A small network was trained on invented records. Each row is its activation on one of them, seen along a few directions.
Records have a field called G. Each example row is followed by its value.
The largest differences between rows may come from other fields.
In the rows, zero is written as 500.
Random noise pushes rows far along 5 fixed directions. That doesn't count. These rows show it; they differ only by the noise:
[336 645 417 640 628 658 450 660 582 548 687 571 742 216 681 484 221]
[449 501 599 395 214 554 486 354 391 547 378 414 435 880 278 405 625]
[465 282 475 438 474 732 568 419 361 599 786 375 566 580 447 407 451]
[493 131 456 451 697 652 601 499 432 498 782 449 533 457 562 431 504]
[404 533 489 541 548 565 478 552 545 496 512 536 587 459 556 466 433]
[468 404 567 456 218 725 515 348 292 643 772 280 571 710 269 372 467]
[605 650 465 583 505 618 520 199 617 556 321 262 594 545 439 509 537]

[668 560 689 595 487 264 487 497 607 358 328 305 323 360 303 585 738]
g4
[393 633 495 546 339 520 398 569 448 559 585 682 613 569 537 458 346]
g7
[580 424 377 392 707 393 562 419 622 422 342 684 394 551 691 579 579]
g1
[347 601 648 642 551 326 393 756 620 334 270 569 568 390 507 449 533]
g2
[239 448 483 489 611 624 496 818 457 489 626 580 597 349 602 438 338]
g2
[293 546 447 425 609 491 428 738 540 460 305 720 486 496 648 500 465]
g3
[490 436 488 515 552 507 482 451 561 455 474 557 549 555 546 455 534]
g8
[666 335 540 456 450 521 574 199 495 494 420 273 434 702 328 476 713]
g5
[466 600 390 307 450 480 507 356 579 523 156 687 356 829 564 540 604]
g8
[280 608 521 459 311 617 370 630 383 565 498 524 591 598 426 421 382]
g3
[474 494 365 347 496 446 482 460 474 541 359 850 422 788 692 523 497]
g7
[478 471 466 283 273 631 565 312 377 603 474 480 404 866 386 462 549]
g1
[662 518 502 455 532 302 544 437 541 449 402 542 334 502 489 612 643]
g6
[665 221 428 440 612 643 607 170 512 530 517 325 503 658 473 458 650]
g8
[408 455 587 477 298 625 430 467 346 540 561 260 568 623 260 410 510]
g2
[568 280 657 505 432 182 439 573 452 313 556 689 395 616 462 457 658]
g1
[703 343 396 501 516 581 563 253 408 604 819 424 545 512 533 522 457]
g7
[502 699 566 486 451 350 472 648 580 438 323 518 345 378 429 604 573]
g4
[457 616 504 493 452 538 447 581 498 541 481 506 477 462 487 520 453]
g4
[646 434 248 164 430 741 682 126 348 774 463 471 329 886 514 575 536]
g6
[618 666 428 553 648 522 547 390 657 499 313 293 501 265 498 628 548]
g3
[367 614 366 511 577 664 484 546 531 599 511 620 632 458 686 489 290]
g5
[640 381 800 761 433 212 418 497 529 276 568 313 513 383 276 440 692]
g5
[430 665 472 334 278 613 555 565 356 668 622 484 404 534 393 556 416]
g6

Which value of G does each new row have?
[593 397 561 625 495 311 421 524 479 414 712 647 559 439 549 486 484]
g7
[582 594 584 529 410 344 473 468 531 416 382 422 419 471 365 553 621]
g3
[490 689 444 563 511 490 433 405 613 512 326 583 592 557 599 505 444]
g8
[589 602 545 597 370 528 481 327 522 533 535 310 576 492 358 494 504]
g5
[448 464 522 488 521 351 451 681 494 418 489 699 452 464 572 513 518]
g3
[594 486 369 513 641 446 512 452 549 512 610 666 510 404 685 582 425]
g7
[479 312 575 404 373 406 482 700 323 487 774 648 364 542 450 475 512]
g4
[597 214 571 357 632 375 624 632 472 389 547 451 216 394 416 571 727]
g4
